42  81  72  14  29  63  64  14  43
62  51  47  37  32  49  55   2  24
30  35  49  34  39  37  38  74  43
33  60  35  11  40  58  30  70  35
34  90  58  14  25  45  46  28  39
40  38  37  46  44  40  52  71  34
64  18  19  47  43  56  74   5  58
19  18  47  38  54  46  25  76  48
-> 43

551  302  515  562  501  567  573  521  379  709  599  416  396  428  479
297  632  318  461  245  581  599  429  462  469  678  557  549  523  504
474  455  476  483  514  472  480  458  484  483  485  499  456  479  470
463  476  472  484  459  480  503  460  481  481  498  482  470  477  490
472  475  478  475  474  468  473  481  488  493  480  496  468  481  479
307  820  413  324  447  308  324  381  651   91  242  611  611  601  464
362  398  771  450  393  432  197  434  500  481  476  733  480  410  473
539  620  396  418  357  531  417  480  473  441  479  508  557  513  453
257  716  557  294  396  385  276  535  579  680  393  390  280  416  426
458  388  489  499  552  456  509  466  504  492  487  488  428  463  461
604  705  371  380  285  549  371  474  464  402  470  506  620  553  444
538  324  506  558  488  547  548  525  405  644  561  433  413  442  477
-> 470

 22    1   22   -7  -37   26    0   29  -19    9    2   -1   15  -23    1    5
-11   -8  -24   31   -3   -7    4  -25    5   -5    2  -11   -7   -3   17    3
  4    6   -6   13   14   16   21  -13   27    8  -16  -15   -8  -49    3  -15
 20    3   25   -5  -33   21    1   25  -19   10    3   -5   13  -22    2    7
-16   33    1   -3  -24    3    5  -16   23   -3  -15   18   -3   15   -1   21
-15   34    1   -7  -28    1    6  -15   23  -13  -19   18    4   11   -4   29
-12   31   -1   -8  -27    3    4  -15   26  -10  -23   18    5   14   -1   27
-23  -12  -27   31    0  -10   -4  -14   10    0   -8  -10  -15   -2   17    7
-18  -14  -26   33   -3  -15   -3  -13    6    0   -6  -12  -12    3   18   10
-16   34    1    2  -23    2    5  -13   22   -4  -13   23   -4   16    2   21
  5    6   -6   11   15   15   15  -11   25    5  -17  -13   -5  -49    6  -19
-> -15

195  224  167  161  214  189  204  211  126  175  173  130  156  159  166  214
226  193  222  162  175  184  175  179  176  220  239  250  189  237  212  201
111  208  128  138  111   41  113  141  138  112  196  203  156  236  211  171
163  184  155  191  198  170  171  120  122  166  162  197  173  194  189  210
192  151  172  130  167  163  188  148  100  113  177  173  193  188  239  212
237  165  162  167  149  186  241  166  190  164  151  141   87  116  143  188
197  137  166  149  167  189  203  208  207  232  210  174  250  181  184  236
135  107  143  154  162  172  196  177  206  204  240  190  150  184  232  170
220  141  215  155  227  168  182  167  179  155  136  168  221  171  184  151
 81  160  143   89   84  117   92  127  135  180  153  187  134  138  120  202
173  108  138  151  185  215  169  196  158  184  177  165  173  117  116  182
-> 171

  22   174    68     8  -114  -238   170    -6  -469  -349  -238    80   -58   -24   268    45
-106   -82  -113   101  -203   107  -171   -97   -65   -86   107  -119  -237    90    -4   -78
 197   -60  -312     1   -59  -200    60  -111  -345   -49  -200   -87    99  -277     5  -109
-171    25   -57    22  -213   194  -297  -180   307  -146   194  -158   -30    80  -235   -32
 -20   -85    29   -76   -85  -231   165  -117  -444  -294  -231    45    85   -84  -153  -138
 555   -51  -491   -87    28  -378   141  -108  -489   115  -378   -97   265  -573   104  -139
-241    64    54   -11  -112    48  -204   -68   128  -149    48   -86    25   -17  -308  -144
 130   -60  -178   124  -110   100  -512  -254   505   123   100  -257     3     9   186   158
-> -109

507  177  367  388  453  450  684  835
527  231  238  283  279  468  289  826
368  275  482  487  498  390  797  562
606  186  268  284  387  483  433  894
267  506  549  516  518  324  587   50
424  221  486  486  549  408  889  664
327  326  528  523  533  365  818  420
356  583  382  355  352  360   65   30
333  325  515  515  518  369  794  436
430  211  455  465  517  415  828  696
-> 562

6  5  3  5  5  7  4
4  5  3  3  2  1  5
5  5  7  2  5  7  2
5  1  5  6  3  6  6
6  5  3  3  1  5  5
7  5  3  6  6  8  5
4  4  1  7  5  2  7
5  2  6  6  3  5  6
2  2  5  6  5  2  6
-> 2
---
[-4.97 -9.93 10.25 11.19 15.39]: 15.39

[[ -70.24   -0.49 -110.10  129.81]
 [  54.96 -187.90 -127.32   34.51]
 [  52.06 -186.58 -126.18   33.81]]: 54.96

[[  4.8  -5.1  -3.0  -3.2]
 [ -8.9  -0.8  -2.5  -5.5]
 [ 12.7 -12.0  -4.5   5.2]]: -8.9

[ 1.717  0.562 -0.354 -1.068  1.182  0.486]: 1.182

[-12.284  17.318 -11.867  -9.635 -17.979]: -17.979

[[  3.92   4.33  -6.05   6.25]
 [  5.62   5.24  -6.88  14.05]
 [ 19.29   8.93 -14.53   9.82]]: 5.62

[[-0.01  0.01  0.03 -0.05  0.03  0.14]
 [-0.03  0.08  0.02 -0.08  0.06  0.14]
 [ 0.15 -0.16  0.02  0.17  0.02 -0.13]]: 0.03
